A small network was shown many inputs. Here are its activations along a few directions, one row for each input.
Each table varies a few parts of the input and shows all the possible inputs, shuffled.
Descriptions start from the smaller parts, as in this example, which fits no table here: line(6) and (point or ring(9) or (values(2) and ring(8))).
Shared parts are said once, and a part with two or three values counts as separate values.

Other details of the inputs vary at random and push rows far along two fixed directions, the same in every table; ignore that.

Rows:
r1: [ 20 -93 -53  90  23  65 -62 -26  27 -11 -26 -76 -53  33 -29]
r2: [  8 -21  38  14  -5  95  32 -11 -39  44 -53 -27  27 -55  15]
r3: [  1  51  30 -45 -53 -82  17  25  -3 -10  35  43  35 -18  11]
r4: [-20  23 -15 -53  20 -49  -7  -3  28 -62  46  33 -17  30 -12]
r5: [  0 -16  58  62 -14  42  56 -45 -21  81 -37   5 -16 -66 -25]
r6: [ -19   30   -7  -37  -34 -114  -16   15   -5  -21   52   32    9   12
  -14]
r7: [  6 -73 -39  31  53  90 -48 -45  50 -50  -9 -72 -64  42  -9]
r8: [-12  23 -34 -23 -23 -72 -23  26  40 -57  51  51 -11  52 -16]
r9: [-19 -59  -2  41  14  89   9 -59  46 -15 -41 -34 -24  -2 -62]
r10: [  7 -22  45  63   2  64  18 -25 -53  90 -43 -10  -9 -50  34]
r11: [ -3  54   9 -71   4 -37  12  32 -49  22  16  36  46  -3  52]
r12: [-14  61  27 -59   2 -63  45  23  -5   6   8  41  29  -6   4]
r13: [-44 -24 -84 -10  35 -11 -42 -53  84 -69  24   4 -46  88 -52]
r14: [  -8  -45  -88    2   15  -40 -119  -28   38  -65   39  -29  -62   92
   -8]
r15: [ 29  38  80 -26   0  34  67  42 -70  65 -38  -5  54 -96  62]
r16: [ 15 -40   9  94 -12  56  29   5  19   6 -28 -37 -10 -20 -59]
r17: [ 23  -9  66  56 -39  14  72  25 -42  65 -32 -20  40 -94 -29]
r18: [ 10  29 -43 -35 -13 -56 -59  43   0 -36  43  43   1  58  40]
r19: [  7 -52 -12  42  45  91  -9 -34  34   4 -46 -80 -36  22  -3]
r20: [  4  64  69 -54  -8 -38  80  40 -38  26  -7  40  49 -74  23]
r21: [  7  26 -34 -45 -18 -70 -67  11   5 -45  43  24   3  54  45]
r22: [-11  60  44 -57  -9 -43  60  21 -25  28   6  46  56 -38   3]
r23: [ 13  31 -61 -11  -6 -65 -50  49 -27 -28  44  47   3  61  25]
r24: [  0 -34  -2  30  22  99   5 -26   4  28 -47 -55  -3 -22   5]
Each input here is: values(2) and (point or ring(5) or line(6)).
Q: Changing only the values(2) part turns r6 into r14. The same change can be made to r8. Which row results?
A: r18
Q: Start at r4 and move only the line(6) part, one step at a time. The first step leads to r20. Which rows follow, in order?
A: r12, r22, r13, r9
Q: Change only the values(2) part in r17. List by row number the other rows that result.
A: r1

Rows:
r25: [ -7 -23  16  -1  10  43   8 -33  12  10 -23 -20 -10 -24  -5]
r26: [ -8 -10  20  11  -5  -3  17 -22 -13  23   2  12   2 -24 -12]
r27: [-16  20 -13 -12  -6 -56  -2  13 -26   8  19  46   7  20   9]
r28: [ -3 -40  13  18  22  53  13 -41   9  19 -28 -27 -18 -20 -13]
r29: [-13  19 -20 -35   6 -51  -7   6  35 -23  36  16  -7  36   3]
r30: [ -1  -5 -11  -8  24  17   1  -1  36 -31  16 -10 -23  32  -4]
r31: [  2 -27 -53  -6  19 -12 -67  -2  25 -39  21 -18 -25  49  22]
r32: [-17  14 -54 -51  16 -34 -34   7  11 -43  30  20   2  68   7]
r33: [  1   4 -18 -20   6   5  -4  14   0  -3  -6   8  21  11   9]
r34: [  8 -22   5  36  26  68  32  -9  -8  29 -36 -41  -3 -24  -8]
r35: [ -7 -31  12  49   3  50  12 -28   7  28 -30 -23 -25 -22 -29]
r36: [ 27 -37  -6  29  21  64 -22  -8 -23  14 -20 -58 -15  -8  24]
r37: [ -6  15   0 -32   0 -43  12   2   2  -3  15 -14   7   4 -14]
r38: [  0 -32  24  53  19  66  18 -38  14  31 -47 -38 -30 -28 -16]
r39: [  6 -33  -6  43  24  45  -5 -23  63 -36 -10 -30 -44  26 -18]
r40: [  3 -20  37  22   8  35  30 -35  -6  28 -31 -12  -8 -39  -5]
r41: [  0 -22  27  16   2  39  10 -43  12  14 -27 -16 -16 -22 -10]
r42: [ -6   7 -17 -33   5 -50 -15  13   9 -31  15   4  -2  13 -18]
r43: [  3 -14 -25 -15  18 -20 -47   2   4 -32  22 -20 -11  43  28]
r44: [  1  16  20  -6 -13 -45  19   0  10   6  -2 -10   8 -19 -18]
r45: [ -7 -12 -44   6  29  18 -27  -4  28 -16   4   1 -13  48 -12]
r46: [ 12  -6  28  13  -2  -4  13   3   4  -5 -22 -16   4 -33 -27]
r47: [ 17  44  41 -40 -21 -22   7  50 -67  45  -6  18  42 -45  66]
r48: [ 11 -21  -2  36  -7  42   4  -4  12  10 -23 -20   5   1 -23]
r49: [-15 -19 -38  -6  11 -25 -20 -13  49 -31  11 -30 -28  31 -34]
r50: [  9 -24 -38  11   9 -10 -65 -13  33 -38   8 -21 -40  55  18]
r51: [ -3  30 -15 -19  17 -20  20  22 -22  12   3  24  18  -7  17]
r52: [  1 -41 -10  50   3  46   6 -17  46 -25  -1 -23 -35  14 -31]
r53: [ 11 -22  47  51 -23  25  35  -8   8  39 -32 -46  11 -58 -43]
r54: [ -5  13 -38 -17 -20 -34 -12  17  -5 -18  22  30  12  37  -5]
r55: [-12 -21 -21  19  33  22  -8 -16  16   6 -20 -18 -21  14   1]
r56: [ 18   4  58  -7  -6  13  48  20 -35  29 -28 -26  35 -69 -18]
r57: [  7   0 -17   0 -14 -36 -44  10  -3 -14  23   2  -6  26  15]
r58: [  8 -33 -10  10  27  41   2  -8  28 -42  -4 -32 -25  16 -20]
r59: [ -5  34  29 -27 -13 -17   8  -6 -10   4   2  29  19 -20  16]
r60: [ 19   7  50  18 -16  20  41  28 -19   9 -12   3  24 -58 -13]
r61: [  1  10  10   3 -10  -9  12  12  19 -14  16  18  -4   4 -11]
r62: [-12  33   3 -23 -27 -76  12  20   9  -7  42  39  10  15   1]
r63: [ -4 -14 -34 -14  27  -2 -20   6  38 -58  16   0 -26  34 -14]
r64: [ -7  -9 -31   7 -21   1 -17   0  16 -21  -1   1   4  21 -10]
r65: [ -3   9  24  -1  17  19  33   2 -32  40 -26  -8  15 -24  19]
r66: [ 11  44   5 -36 -28 -64 -29  31 -44  14  28  36  17  13  40]
r67: [ 16  17  13   1 -32 -23 -13  27 -42  25   6   8   9  -8  33]
r68: [-23  35 -15 -55  14 -52   0   5 -24  -2  25  38   1  21  22]
r69: [-21  34  -6 -40  13 -36   5   9 -18   8   8  35   4  -4  22]
r70: [ 13  24  71  15 -41 -22  67  32 -41  58 -19  -4  53 -95 -10]
r71: [  2 -30 -35  -5  21   8 -56 -13   9 -23   8 -33 -29  55  18]
r72: [ 16   8 -25  -3 -15 -33 -37  22 -44   2  31  16  -4  15  33]
r73: [  5  10  54  27 -12  16  42  14 -40  67 -33   9  30 -57   3]
r74: [  9  -2   9  41   3  27  29   8 -11  31 -16  -2   4 -26 -19]
r75: [  6 -28   2  36  -3  31  12  11  16 -32  -3  -6 -11 -14 -25]
r76: [ -5 -14 -30  -2  26  16 -11  -6  53 -43  15 -11 -36  38 -10]
r77: [  2  22   7 -15  11  13  20  20 -25  20  -2  12  25   3  12]
r78: [  1 -37  10  27   9  88   5 -25  24   5 -39 -50   0 -28 -16]
r79: [ -5  16  27 -29  -6  27  19   7 -19   6 -14  -5  34 -31  17]
r80: [ -2 -17  42  26 -15  26  43 -16 -29  44 -20  -1  12 -57  -8]
r81: [  9  -7 -59 -21  22 -26 -69   9 -11 -28  32   4 -21  46  39]
r82: [-21 -11 -27 -31  30 -19 -17 -34   6 -23  28  11 -23  41  -4]
r83: [-22 -13 -29  -2  -8  -9 -31 -28  26 -29  24  13 -17  32 -20]
r84: [  2  12  15 -15   0  -7  22  -2  16  10  13 -14   2   6  -2]
r85: [ 16   2  -3   2  -3  -8 -38   2 -11   2  -4  -7 -14  19  35]
r86: [ -2  31 -16 -17 -15 -39   6  32 -27   7  23  51  21  24   0]
r87: [ 18 -46 -51  39  25  28 -71 -26  21 -26   0 -39 -56  51  11]
r88: [-10  -6  10   9 -14  12  -9 -23  18   4   2   3   0  -9 -16]
r89: [ 16  23  58   1 -27 -26  41  32 -34  25 -10  11  39 -70 -20]
r90: [ 28 -42 -16  52   3  46 -36 -12 -14  12  -7 -40 -25  -2  10]
r91: [ -2  17   7 -25  -4  21  11  16 -11   1 -14  -8  27  -8  18]
r92: [ 10  32  63   3 -36 -24  55  25 -12  46   0  16  38 -53   3]
r93: [-10 -13 -56  15  11 -12 -42  -3  32 -30  23  19 -24  75 -29]
r94: [-15  18   7 -50   4 -20   3 -15 -14  -4  21  25   4   9  13]
r95: [ -9   9 -29 -14 -21 -16 -22   7  12 -21   7  18  10  23  -7]
r96: [ 11  36  20  -1   1  -6  21  25 -22  25 -12  30  28  -8  15]
r97: [-14   1 -15  -5 -25  -4  -9  -2   3 -17  12  15  12   6  -6]
r98: [ -5  41   8 -35 -15 -76   9  11  20  -7  30  34   6  20  14]
r99: [-10 -19   3  -3  14  44  -5 -32  18  -9  -4 -26  -9   4  -7]
r100: [ -2 -40  24  49  -6  64  26 -35   4  23 -28 -25 -10 -50 -21]
r101: [-11  -5   8 -15   7  22  -7 -20  16  -7  -1  -2  -1  -3   1]
r102: [ -5   7  19  -1 -26  18   8  -2  -5   7  -7   3  25 -29  -9]
r103: [ -1 -30  -8  27  -5 -12  -5  -4  19 -23   0 -14 -10  -1 -40]
r104: [ -8  53   3 -57 -23 -51  -1  14 -18 -13  18  49  33   1  29]
r105: [-11 -20 -59  31  16  -3 -19  -8  21 -25  17   1 -33  47 -30]
r106: [ -6 -15  -8  36  23  23  -8 -25  15  13 -23 -13 -32  18  -8]
r107: [  3  38  -1  -6  11 -31  21  16 -24  11   2  34  11   2  14]
r108: [ 14  -9   2  19 -25  -7 -11  18 -20   4   5 -11   5  -8  19]
r109: [ 17  45  29 -27 -21 -21  32  31 -38  23 -14  32  48 -25  29]
r110: [ -8  44  37 -40 -31 -43  25   9 -41  32  18  57  35 -47  13]
r111: [-12   1   8  18  -8   8  24  -7 -20  24  -8   7 -11 -19  -5]
r112: [ -8  38 -20 -53  -5 -35  -7  25  -5 -18  11  30  31  10  26]
r113: [ 14 -34  15  47  -3  85   8 -21  26   9 -54 -50  -4 -21 -16]
r114: [  3  41  -9 -44   5 -60  -2  32   3 -52  35  50  -1  20  12]
Q: Describe the family of inputs behind these rows.
A: line(5) and (values(3) or ring(5) or ring(10))
Q: Changing only the line(5) part turns r108 into r43. The same change can be made to r75. Which row results?
A: r58
Q: Changing only the line(5) part turns r42 into r103. The same change can be made to r101. Which row results?
A: r83
Q: Change only the ring(5) part in r37. List by row number the other rows that result.
A: r30, r56, r58, r84
Q: Change only the ring(10) part in r101. List by row number the other rows that result.
A: r25, r28, r33, r45, r51, r55, r69, r78, r112
Q: Change only the values(3) part in r31. List by row number the other rows that result.
A: r47, r81
Q: Change only the ring(10) part in r32. List by row number the other rows that result.
A: r34, r65, r68, r77, r79, r82, r91, r94, r99
Q: Start at r30 and move only the line(5) part, one step at a time. The first step leads to r76. Which rows follow, in order?
A: r39, r61, r52

Rows:
r115: [  3  -5 -24  -6  13  -4 -20   0  10 -18   8 -15 -11  31   4]
r116: [  1  32 -31 -33 -16 -65 -39  30 -17 -25  40  49   6  37  28]
r117: [ -4  57  22 -25 -32 -76  39  38 -40  32  18  59  40 -33  10]
r118: [ 17   8  13  -1  -4   8   9  26 -19  12  -5  -6  17 -13  16]
r119: [-20 -38 -35  25  29  12 -15 -43  47 -31   6  -8 -48  45 -47]
r120: [  7   0  47   8 -20  14  52   2  17   2  -9 -15  22 -55 -38]
r121: [  3 -11 -35  -5  14  -4 -34   7  15 -33  10 -12 -11  34   2]
r122: [-10  28  31 -32 -22 -45  43  13  22 -20   9  16  22 -24 -25]
r123: [ -2  25  -3 -34   5 -35  -6   8  -8  -8  18  20   2  10  23]
r124: [ 23  23  42  -3 -23  -4  19  35 -49  37 -11   8  32 -52  32]
r125: [  7 -48  22  80   4  80  35 -26  19  35 -46 -47 -17 -39 -45]
r126: [-10   0 -30 -18  10 -27 -32 -12  11 -26  21  11 -23  37  10]
r127: [ -6   4 -22 -20  19 -10 -12  -4  13 -21  13   2 -12  32   8]
r128: [-12 -14 -22   0  12  14 -18 -29  18 -12  -1   2 -21  26  -6]
r129: [  6  -7 -32   0   3   4 -28  13   7 -25   4  -6   0  26   3]
r130: [-11  -5 -38 -19  24  -5 -28 -10  23 -37  11  -6 -17  39  -1]
r131: [-15  32   2 -25   2 -49  20   8 -14   1  18  48   6   3  -7]
r132: [  4 -46  31  54  18 120  38 -36  17  33 -63 -60  -6 -37 -22]
r133: [  8 -39 -39  36  12  40 -32  -8  33 -29  -3 -32 -27  43 -12]
r134: [  2   0  34  10   3  51  32 -14  -8  30 -33  -9  13 -37   6]
r135: [  1  12  60   1 -26  15  62   8  15   5 -15  -1  30 -61 -32]
r136: [  1 -28 -19  16   7  10 -28 -15   7  -3   1 -22 -20  17   0]
r137: [ 13   9  14   5 -23  -5   0  24 -36  22   1  13  21 -20  24]
r138: [  4  48  29 -24 -46 -86   8  30 -46  24  24  49  38 -25   7]
r139: [-24  15 -40 -14  10 -54 -12  -4  15 -30  35  39 -19  48 -20]
r140: [ 17 -22  22  31 -11  34   2   5 -22  30 -19 -26   5 -31  10]
r141: [ -3  45  26 -52  -1 -24  28  26 -36  20   2  29  39 -28  29]
r142: [  6  12  33  22 -36 -18  24  13 -23  37  -6   9  20 -36 -12]
r143: [  2  -9 -22  -2   5 -16 -32  -4   5 -17  11  -6 -18  24   9]
r144: [ 16  12  29  -2  -7   2  12  16 -27  23 -11  -9  18 -32  23]
r145: [  1  -4 -27 -15  15 -11 -25   6   7 -25   9  -9  -7  26   4]
r146: [ 13 -48  20  82  -9  62  19 -24  20  29 -38 -45 -16 -34 -43]
r147: [-14 -39 -31  16  31  58 -16 -39  42 -25 -22 -32 -27  31 -26]
r148: [-20  10 -40 -39  23 -29 -26  -7  24 -34  30  21 -17  59   6]
r149: [ -3  16  28 -18  -8  -2  21   3 -35  39  -4  11  21 -34  23]
r150: [ -4  14  26 -10  -9  13  25  -6 -31  36 -15  13  22 -33  15]
r151: [  7 -25 -30  16  12   7 -40  -4  22 -27   7 -20 -27  35   3]
r152: [-13  -6 -25 -12   7 -18 -29 -15   3 -13  18   3 -18  28   7]
r153: [ -7  -5  -9  -9  18   8 -10 -17  15  -8   2  -5 -14  16   5]
r154: [ -9  -3 -12 -11  13  -3 -19 -16  11  -8   7   5 -18  18   7]
r155: [ 27  -2  33  27 -15  35  16  23 -25  28 -23 -14  20 -41  22]
Q: Describe the family of inputs behind these rows.
A: values(3) or line(8) or (line(5) and line(6))
Q: Which other rows belong to the same alternative as r120? List them by row number.
A: r122, r135
Q: Start at r137 and move only the line(6) part, one step at a time. The first step leads to r140. Which rows follow, in order?
A: r136, r152, r149, r150
